Each row below holds a small network's activations on one input, seen along a few directions.
In each table, some parts of the input vary, and every possible input appears once, in random order.
Descriptions start from the smaller parts, as in this example, which fits no table here: one of 4 places along a line, together with either a single point or one of 9 places around a ring or (one of 3 separate values, together with one of 8 places around a ring).
Shared parts are said once, and a part with two or three values counts as separate values.
In the rows, 128 means zero.

Other details of the inputs shift rows strongly along two fixed directions, in all tables alike. That doesn't count.

A family of inputs:
row 1: [120 143 112 112 139 110  83 109 142 150 158 138]
row 2: [143 137 120  83 114 124 157 116 112 175 124 141]
row 3: [122 144 109 109 142 113  81 110 145 154 164 138]
row 4: [144 121 119 189 147 133 150 156 131  69  86 109]
row 5: [122 146 117 107 141 106  85 106 147 152 165 137]
row 6: [123 138 126 109 134 117 104 114 136 146 153 132]
row 7: [152 110 101 243 176 126 131 172 147   9  82 101]
row 8: [139 122 146 115  99 149 201 137  98 147  86 124]
row 9: [155 141  78 164 176  90  78 132 162 103 144 129]
row 10: [126 117 146 137 125 139 144 139 122 112 119 123]
row 11: [129 137 108 165 172  99  63 128 165  95 155 126]
row 12: [124 123 137 135 129 129 126 128 130 117 127 124]
row 13: [121 145 110 109 141 110  81 111 142 153 164 138]
row 14: [121 138 123 111 129 117 103 116 135 147 149 134]
row 15: [118 131 139  98 109 132 136 117 117 156 133 134]
row 16: [128 113 123 176 140 134 115 147 140  81 117 117]
row 17: [123 124 132 136 125 129 124 131 130 119 128 125]
row 18: [123 146 118 107 142 106  84 107 146 152 165 136]
row 19: [124 118 133 134 125 140 132 133 122 121 122 124]
row 20: [122 133 144  97 116 131 136 119 123 154 138 135]
row 21: [120 124 143 101 101 144 151 126 111 152 125 132]
row 22: [129 100 134 193 136 143 137 160 127  59  96 107]
row 23: [120 135 120 115 131 123 102 115 137 146 145 135]
row 24: [123 123 128 137 124 131 123 133 129 119 128 126]
row 25: [129 102 131 196 139 140 131 159 131  57  99 108]
row 26: [125 118 146 138 122 138 144 138 125 112 117 124]
row 27: [121 145 114 108 139 107  83 110 143 152 163 137]
row 28: [143 115 142 115  99 146 200 140  97 148  88 127]
row 29: [125 122 137 131 130 131 128 128 125 120 129 123]
row 30: [125 118 147 138 124 137 143 136 123 112 115 124]
row 31: [125 115 136 139 118 144 141 139 123 114 116 123]
row 32: [120 143 115 111 140 108  85 109 141 149 158 136]
row 33: [119 123 147 100 103 142 153 124 108 150 122 130]
row 34: [144 128 126 145 126 132 164 143 122 120 100 121]
row 35: [136 121 152 114  88 164 222 145  93 135  75 122]
row 36: [122 136 127 112 135 117 104 113 136 143 149 132]
row 37: [146 118 142 103  89 158 216 137  91 140  88 131]
row 38: [128 139 106 162 175  96  57 124 165  99 157 127]
row 39: [121 137 119 113 129 122 102 115 138 149 149 137]
row 40: [134  99 120 231 156 133 112 170 147  25  99 102]
row 41: [121 124 153 100 109 141 155 124 112 148 123 131]
row 42: [121 131 144  97 118 133 137 118 118 154 135 134]
row 43: [123 120 141 131 122 134 136 129 124 119 122 123]
row 44: [143 142 119  80 113 127 159 110 110 173 128 144]
row 45: [135 142 126  91 107 139 180 122 109 158 113 138]
row 46: [121 142 111 112 142 113  83 110 144 151 158 137]
row 47: [119 122 144 101 104 145 152 125 107 151 123 131]
row 48: [123 122 128 136 127 134 122 130 130 120 125 126]
row 49: [124 115 140 139 121 139 141 137 117 113 116 120]
row 50: [145 114 146 111  90 151 212 144  95 149  86 127]
row 51: [122 147 118 107 141 105  84 105 147 152 165 137]
row 52: [122 145 114 109 141 108  83 110 141 152 164 136]
Description of these inputs: one of 2 separate values, together with either one of 6 places around a ring or (one of 4 places along a line, together with one of 5 places along a line).
Changing only the choice among 2 separate values turns row 31 into row 46. The same change can be made to row 51. Which row results? -> row 12
Which other rows does row 3 become when the place on the line of 4 takes its other values? List them by row number. -> row 16, row 31, row 39
Start at row 13 and move only the place on the line of 4, one step at a time. The first step leads to row 21. Which rows follow, in order? -> row 24, row 40
Which other rows does row 45 become when the place on the ring of 6 takes its other values? List them by row number. -> row 9, row 34, row 35, row 37, row 50
Which other rows does row 41 become when the place on the line of 5 takes its other values? List them by row number. -> row 22, row 33, row 36, row 46

A family of inputs:
row 53: [105 146 180  59 113 129 145  99 114 179 145 137]
row 54: [146  80 146 115  87 170 207 151  86 114  94 129]
row 55: [135 132 165 121 112 150 221 138  99 127  73 116]
row 56: [ 96 152 166  60 104 124 117 102 127 211 159 139]
row 57: [ 98 100 156 119  74 181 173 139  90 122 103 119]
row 58: [140 175  92 108 162  97 102 101 153 128 155 142]
row 59: [160 100 130 164 145 119 146 148 128  65 122 124]
row 60: [144 141 115 120 156  76  63 118 158 177 173 133]
row 61: [114 162 120  93 157  97  62  89 159 130 192 145]
row 62: [137  82 152 129  79 155 183 151  94 146  85 120]
row 63: [142 136  84 182 160 136 117 143 146  62 110 123]
row 64: [105 109 129 196 142 133  79 145 151  77 121 109]
row 65: [117 155 103  71  92 144 149 108 104 195 126 146]
row 66: [135 139 117 204 161 114 123 158 155  88  98 105]
row 67: [148 128 152  83 130 104 142 112 116 175 145 138]
row 68: [129 130  95 203 151 123 107 149 152  89  96 114]
row 69: [109 148 104 105 149 122  57  97 152 130 186 145]
row 70: [143  90 101 171 130 129 112 156 121  91 120 121]
Changing only one part turns row 65 into row 58. The same change can be made to row 70. Which row results? -> row 59
What is each input in this table made of? -> one of 3 separate values, together with one of 6 places around a ring
Which other rows does row 54 become when the choice among 3 separate values takes its other values? List them by row number. -> row 63, row 69

A family of inputs:
row 71: [129 133 109 133 133 128 122 126 131 125 128 131]
row 72: [136 127 134 139 135 126 138 133 130 105 122 126]
row 73: [130 134 136 141 139 130 138 132 130 106 120 123]
row 74: [128 179  91  93 178  65  26  83 176 184 200 147]
row 75: [134 128 108 130 133 127 121 126 131 123 128 132]
row 76: [114 150 164  26  77 147 193  98  92 222 128 146]
row 77: [136 120 138 144 137 121 136 136 129 114 120 123]
row 78: [113 114 140 143 123 137 118 132 125 106 126 120]
row 79: [137 117 119 148 129 130 130 140 125 120 116 125]
row 80: [129 127 113 148 126 133 133 138 128 116 114 124]
row 81: [138 118 117 143 130 132 133 139 124 114 120 124]
row 82: [115 112 143 145 122 141 119 134 130 108 131 121]
row 83: [114 112 141 143 123 140 117 139 128 108 128 123]
row 84: [134 122 117 149 125 131 131 139 129 119 114 123]
row 85: [133 126 151  95 109 132 166 124 111 150 125 131]
What is each input in this table made of? -> either one of 3 separate values or (one of 2 separate values, together with one of 6 places around a ring)
Which other rows does row 73 become when the choice among 2 separate values takes its other values? List them by row number. -> row 71

A family of inputs:
row 86: [139 117 100 202 153 130 113 158 147  66 106 114]
row 87: [129 138 103 102 127 128 116 113 125 151 142 140]
row 88: [138 124 124 189 157 121 126 149 147  56 112 113]
row 89: [135 127 122 103 134 114 113 117 126 149 149 138]
row 90: [128  88 192  97  57 178 251 148  65 156  64 118]
row 91: [136 131 124 109 128 110 113 120 133 151 148 137]
row 92: [102 121 147 119 115 139 107 124 126 130 145 126]
row 93: [129 147 124 100 138 119 121 108 130 142 147 138]
row 94: [110 101 144 187 137 143 104 149 140  61 119 110]
row 95: [124 155 128 105 140 112 116 109 134 153 139 132]
row 96: [132 123 150 149 124 144 174 146 122  99  96 117]
row 97: [123 145 104 110 127 121 111 114 128 163 136 136]
row 98: [137 134 125 111 134 110 111 121 137 159 148 135]
row 99: [129 142 104 107 121 122 117 116 132 153 141 139]
What is each input in this table made of? -> either one of 2 separate values or (one of 3 separate values, together with one of 4 places along a line)
Which other rows belong to the same alternative as row 97? List them by row number. -> row 86, row 87, row 88, row 89, row 90, row 91, row 93, row 95, row 96, row 98, row 99
